A small network was shown many inputs. Here are its activations along a few directions, one row for each input.
Each table varies a few parts of the input and shows all the possible inputs, shuffled.
Descriptions start from the smaller parts, as in this example, which fits no table here: one of 6 places along a line, together with either a single point or one of 11 places along a line or (one of 3 separate values, together with one of 8 places around a ring).
Shared parts are said once, and a part with two or three values counts as separate values.
In the rows, zero is written as 128.

Other details of the inputs shift rows strongly along two fixed directions, in all tables alike. That doesn't count.

Table:
R1: [110 148 138 125 138 122 160 106  73 132 124  96 145 123]
R2: [112 123 132 107 135 102 143 119  90 128 110  93 157  98]
R3: [113  74 167 193 131  91 116 113 187 175  45 122  85 171]
R4: [143 101  99 129 124 142  96 162 217 134 176 198  95 193]
R5: [120  87 170 189 116 111 137 105 170 169  48 140  72 190]
R6: [117 128 137 149 127 105 137 114 106 124 114  87 164  71]
R7: [109 146 140 129 134 130 174 123  79 130 114 109 152 110]
R8: [103  39 162 189 114  71 153 111 195 172  55 143 111 178]
R9: [112 148 140 126 132 131 173 119  77 130 114 108 149 112]
R10: [107  70 155 164 126  83 158 111 170 173  66 142  95 200]
R11: [118  70 155 162 118  96 164 117 174 169  57 156  90 199]
R12: [122 134 133 104 127 113 175 118  81 127 110 109 152 112]
R13: [170 178  90  86 126 179  69 154 128  79 199 138 131  75]
R14: [148  93 100 125 121 142  69 160 222 129 164 193  90 180]
R15: [158 111 114 148 125 150  51 147 219 131 153 173  76 168]
R16: [107 147 137 127 139 121 161 111  76 133 124  96 149 121]
R17: [115 129 132 111 131 111 179 130  87 130 113 111 161 105]
R18: [117 149 144 137 129 129 149 120  82 128 106  96 144  95]
R19: [116  88 166 177 120 113 161  99 160 170  54 151  75 208]
R20: [107 120 131 112 137 101 145 126  95 131 111  94 163  94]
R21: [163 173  94  90 135 166  62 143 124  86 202 125 133  84]
R22: [105  83 170 196 127  98 132 107 172 177  56 128  84 191]
R23: [102 145 137 131 141 120 164 119  81 135 125  97 155 117]
R24: [117 125 133 104 134 102 140 110  86 124 109  93 151 103]
R25: [101 137 141 146 131 111 175 113  88 125 137 108 173 110]
R26: [147 103  98 126 123 144  93 159 215 133 177 198  92 195]
R27: [148 120 110 140 124 160  89 137 197 133 171 193  74 206]
R28: [116 133 131 105 134 103 164 110  80 129 121 100 150 119]
R29: [133 144 145 124 130 122 130 109  88 119  94  85 132  83]
R30: [117 131 132 108 130 112 177 126  85 129 112 110 158 107]
R31: [155 183  88  98 126 188  86 167 124  86 216 151 143  87]
R32: [155 122 109 138 116 173  95 148 204 129 165 208  72 201]
R33: [152 120 110 141 116 172  97 152 206 130 164 208  75 200]
R34: [124 136 134 101 126 113 174 113  79 125 109 109 149 114]
R35: [111  86 169 191 126 100 129 100 167 173  58 127  78 194]
R36: [162 159  77  63 122 172  86 167 132  80 209 159 149  89]
R37: [112 148 143 136 136 120 137 111  82 132 117  85 145 104]
R38: [165  99  98 115 111 158  71 160 223 118 159 208  80 180]
R39: [106 138 141 155 126 110 150 113  94 126 128  99 167  91]
R40: [160 158  75  65 123 172  87 171 134  81 211 160 152  86]
R41: [140 116 110 147 126 158  93 149 204 137 171 192  84 202]
R42: [124 152 147 130 126 130 146 107  76 124 104  93 133 101]
R43: [127 141 142 131 132 121 133 121  95 124  95  88 142  76]
R44: [113  63 156 160 125  84 132 109 176 167  56 137  91 186]
R45: [107 147 142 139 138 119 139 119  87 134 118  87 151 100]
R46: [124 141 143 129 139 112 121 108  91 126 104  76 140  87]
R47: [159 185  89  93 124 189  84 158 120  85 214 149 136  92]
R48: [154 167  74  67 131 164  99 158 126  88 232 155 148 115]
R49: [118 149 144 132 135 121 136 103  77 129 116  84 138 108]
R50: [119 139 142 132 140 112 123 116  96 130 105  77 147  83]
R51: [116 120 133 110 129 110 155 131  93 126  99 104 160  88]
R52: [108 118 133 129 128  95 181 121  97 126 136 109 180 103]
R53: [124 140 141 133 133 120 134 125  97 125  95  89 145  74]
R54: [165 162  80  60 120 171  85 157 127  78 205 157 143  93]
R55: [168 177  88  88 127 179  69 159 131  81 201 139 135  72]
Description of these inputs: one of 5 places around a ring, together with either a single point or (one of 2 separate values, together with one of 5 places along a line).
Question: The inputs of R52 and R6 match in every part but the place on the ring of 5. If R48 is changed in the same way as R52 into R6, which row does it become?
Answer: R46
Question: The inputs of R3 and R20 match in every part but the place on the ring of 5. If R21 is changed in the same way as R3 into R20, which row does it become?
Answer: R24
Question: Change only the place on the line of 5 in R29. List by row number the other rows that result.
Answer: R13, R43, R53, R55
Question: A walk changes only the place on the ring of 5. It starts at R34 and steps to R19. List the rest of the walk in order.
Answer: R42, R29, R54
Question: Change only the choice among 2 separate values in R17. List by row number the other rows that result.
Answer: R4

Table:
R56: [119  99 130 144 131 118 130 128 170 154 123 158  98 196]
R57: [126  88 132 159 119 113 134 138 188 146 116 164 111 167]
R58: [116 189 101  66 147 139 151 131  31  95 195  83 196  65]
R59: [136  92 137 158 126 112  91 127 190 144 102 140  94 153]
R60: [104 121 162 156 131  91 166 104  85 140  68  72 158  79]
R61: [139 164  84  99 129 175 110 161 135 100 229 171 145 135]
R62: [154 149  77  82 130 156  80 163 152  92 224 157 146 108]
R63: [109 133 163 142 126 102 196  92  63 139  71  85 146 109]
R64: [129  84 129 145 126 104 118 132 187 148 113 152 105 170]
R65: [112 130 161 128 132  92 180  85  62 140  67  73 140 112]
R66: [119 103 133 157 125 127 148 135 172 153 123 170 104 192]
R67: [ 93 109 153 134 137  74 170 100  79 146  80  71 165 104]
R68: [115 103 134 159 125 127 145 132 170 153 125 169 105 194]
R69: [130  91 138 162 126 113  85 123 188 145 107 138  96 158]
R70: [119 173 100  71 141 126 132 131  45  90 190  77 205  43]
R71: [135  94 139 171 119 121 109 134 192 143 103 152  99 149]
R72: [156 169  91 101 119 181  96 147 135  89 219 169 130 125]
R73: [103 132 164 147 126 102 190  88  62 140  76  85 148 114]
R74: [137 184 106  75 142 134 115 132  49  84 173  64 192  16]
R75: [127  95 140 175 119 122 103 129 188 144 110 150 103 154]
R76: [ 88 129 156 142 137  97 205 105  65 150  87  89 162 123]
R77: [158 179  92 101 134 184  55 154 139  95 208 143 116 111]
R78: [120 119 154  99 126  94 182  95  60 135  51  84 139 107]
R79: [135 115 143 162 130 134  93 125 174 150  98 139  75 169]
R80: [171 167  86  68 128 184  65 165 139  91 182 154 112 103]
R81: [133 194 109  69 136 145 137 115  28  85 182  79 181  55]
R82: [164 169  86  83 125 175  81 144 134  87 218 158 123 123]
R83: [123 180 102  79 135 135 155 140  45  87 190  88 211  33]
R84: [156 178  93 103 134 184  53 153 139  96 209 143 116 113]
R85: [134 107 140 160 115 133 133 118 169 142 113 165  90 183]
R86: [136  73 125 117 119 105 121 140 185 143  95 163 103 167]
R87: [115  98 131 147 131 118 127 126 168 155 124 157  99 199]
R88: [124  84 130 148 126 105 114 129 186 148 117 152 107 173]
R89: [153 154  79  65 123 176 121 174 135  95 205 182 142 125]
R90: [112 110 155 125 125  94 168 114  85 133  51  84 156  75]
R91: [149 152  81  98 123 164  96 166 152  92 225 167 153 107]
R92: [ 98 141 169 164 135 112 163  99  69 147  68  71 140 102]
R93: [ 91 114 155 147 131  84 186 106  79 144  84  82 171 100]
R94: [160 179  92 100 134 184  57 155 140  95 206 144 115 109]
R95: [104 117 160 144 138  82 148  97  83 142  65  59 152  84]
R96: [103 127 162 135 132  93 171  82  62 141  75  74 141 120]
R97: [157 181  95 114 128 192  75 160 141  95 207 155 122 107]
R98: [127 206 117  99 139 163 129 132  36  92 173  77 179  39]
R99: [141 105 139 145 118 143 115 139 174 144  80 162  81 161]
R100: [121  99 130 143 131 118 132 130 171 154 121 158  97 195]
R101: [159 156  85  97 130 164  52 156 155  89 213 144 136  93]
R102: [156 159  88 111 123 172  69 162 156  88 214 155 142  91]
R103: [138 115 143 160 130 133  95 126 175 150  96 140  74 168]
R104: [131  87 125 114 124 118 138 140 170 150 100 169  94 191]
R105: [ 94 125 153 125 143  87 193 102  65 151  81  77 154 123]
R106: [107 133 163 143 126 102 194  90  63 139  73  85 147 110]
R107: [133 118 145 175 124 143 110 130 175 148 101 151  82 166]
R108: [131  95 140 173 119 122 106 131 190 143 107 151 101 151]
R109: [121 103 133 155 125 127 150 136 173 152 121 170 103 191]
R110: [118  88 133 164 119 114 127 133 184 147 122 162 115 172]
R111: [106 143 167 157 135 112 170 103  69 145  62  72 138  94]
R112: [117 122 154 112 119 106 195 103  66 133  58  99 145 106]
R113: [144  79 131 129 119 113  96 136 189 139  81 152  90 150]
R114: [140 104 137 145 121 124 118 113 169 143 109 154  82 184]
R115: [133  76 128 131 113 114 137 145 185 141  97 173 110 163]
Question: The inputs of R101 and R81 match in every part but one. If R59 is changed in the same way as R101 into R81, which row does it become?
Answer: R114
Question: The inputs of R111 and R109 match in every part but one. If R79 is changed in the same way as R111 into R109, which row does it become?
Answer: R100
Question: Describe the family of inputs behind these rows.
Answer: one of 2 separate values, together with one of 5 places around a ring, together with either a single point or one of 5 places along a line
Question: Change only the place on the line of 5 in R57. List by row number the other rows that result.
Answer: R83, R91, R93, R110

Table:
R116: [109  78 151 170 125 101 151 119 174 168  79 152  98 197]
R117: [ 87  98 166 149 132  74 201 100  83 158  52  84 157 120]
R118: [137 151 120 113 130 135 109 127 105 106 146 104 148  80]
R119: [119 155 114 104 136 136 145 135  90 117 164 119 158 111]
R120: [135 162 121 107 135 144 111 129  93 113 143 102 137  92]
R121: [ 91 102 166 144 132  74 197  90  78 156  57  83 151 127]
R122: [136 158 120 106 134 142 111 130  96 111 141 104 140  88]
R123: [115  69 150 164 119  93 150 114 178 162  78 155  98 191]
R124: [162 125 103 125 122 163  62 155 199 117 164 177  87 152]
R125: [104 107 171 152 132  82 166  96  87 153  33  69 136 101]
R126: [130 159 122 119 136 141 111 131  99 113 148 102 145  86]
R127: [114  78 151 165 123  98 149 111 171 165  81 152  94 200]
R128: [132 151 121 117 133 136 112 135 106 110 145 105 151  77]
R129: [131 137 109  88 126 128 146 141 101 108 151 126 163  94]
R130: [134 148 121 117 131 133 112 137 110 109 143 106 154  73]
R131: [136 155 121 113 132 137 109 125 101 108 148 102 145  85]
R132: [158 133 107 135 123 165  59 144 192 119 176 172  84 164]
R133: [112  66 149 168 118  94 152 125 183 163  74 155 105 184]
R134: [ 86 102 166 150 134  76 200  98  80 159  54  82 155 124]
R135: [150 124  97 111 124 159  96 157 188 122 181 194  96 183]
R136: [131 155 122 118 135 139 112 133 103 112 146 103 148  81]
R137: [116  72 149 157 121  99 152 120 174 164  71 155  95 194]
R138: [125 154 114  99 134 133 143 127  88 112 167 118 154 115]
R139: [153 108  95 116 114 148  94 156 200 115 183 195 109 166]
R140: [131 191 135 134 129 174 134 115  72 112 148 114 125 112]
R141: [153 111  95 109 117 153  96 161 197 118 176 197 105 169]
R142: [127 149 111  90 133 135 145 136  92 112 156 122 155 108]
R143: [135 158 122 114 134 140 109 123  97 109 150 101 143  90]
R144: [140 146 118 104 128 134 112 137 106 107 137 108 148  75]
R145: [126 184 125 120 131 164 171 122  70 118 165 128 138 132]
R146: [117  93 160 185 127 112 116 114 175 166  71 133  80 180]
R147: [163 119 104 132 117 154  61 151 206 113 169 178  95 145]
Question: Describe the family of inputs behind these rows.
Answer: one of 2 separate values, together with either a single point or (one of 3 separate values, together with one of 5 places along a line)
Question: The inputs of R134 and R136 match in every part but the choice among 2 separate values. If R142 is changed in the same way as R134 into R136, which row does it become?
Answer: R122
Question: A walk changes only the place on the line of 5. It starts at R147 and steps to R118. List the rest of the walk in order.
Answer: R131, R143, R132
Question: Change only the choice among 3 separate values in R141. List by row number the other rows that result.
Answer: R117, R123
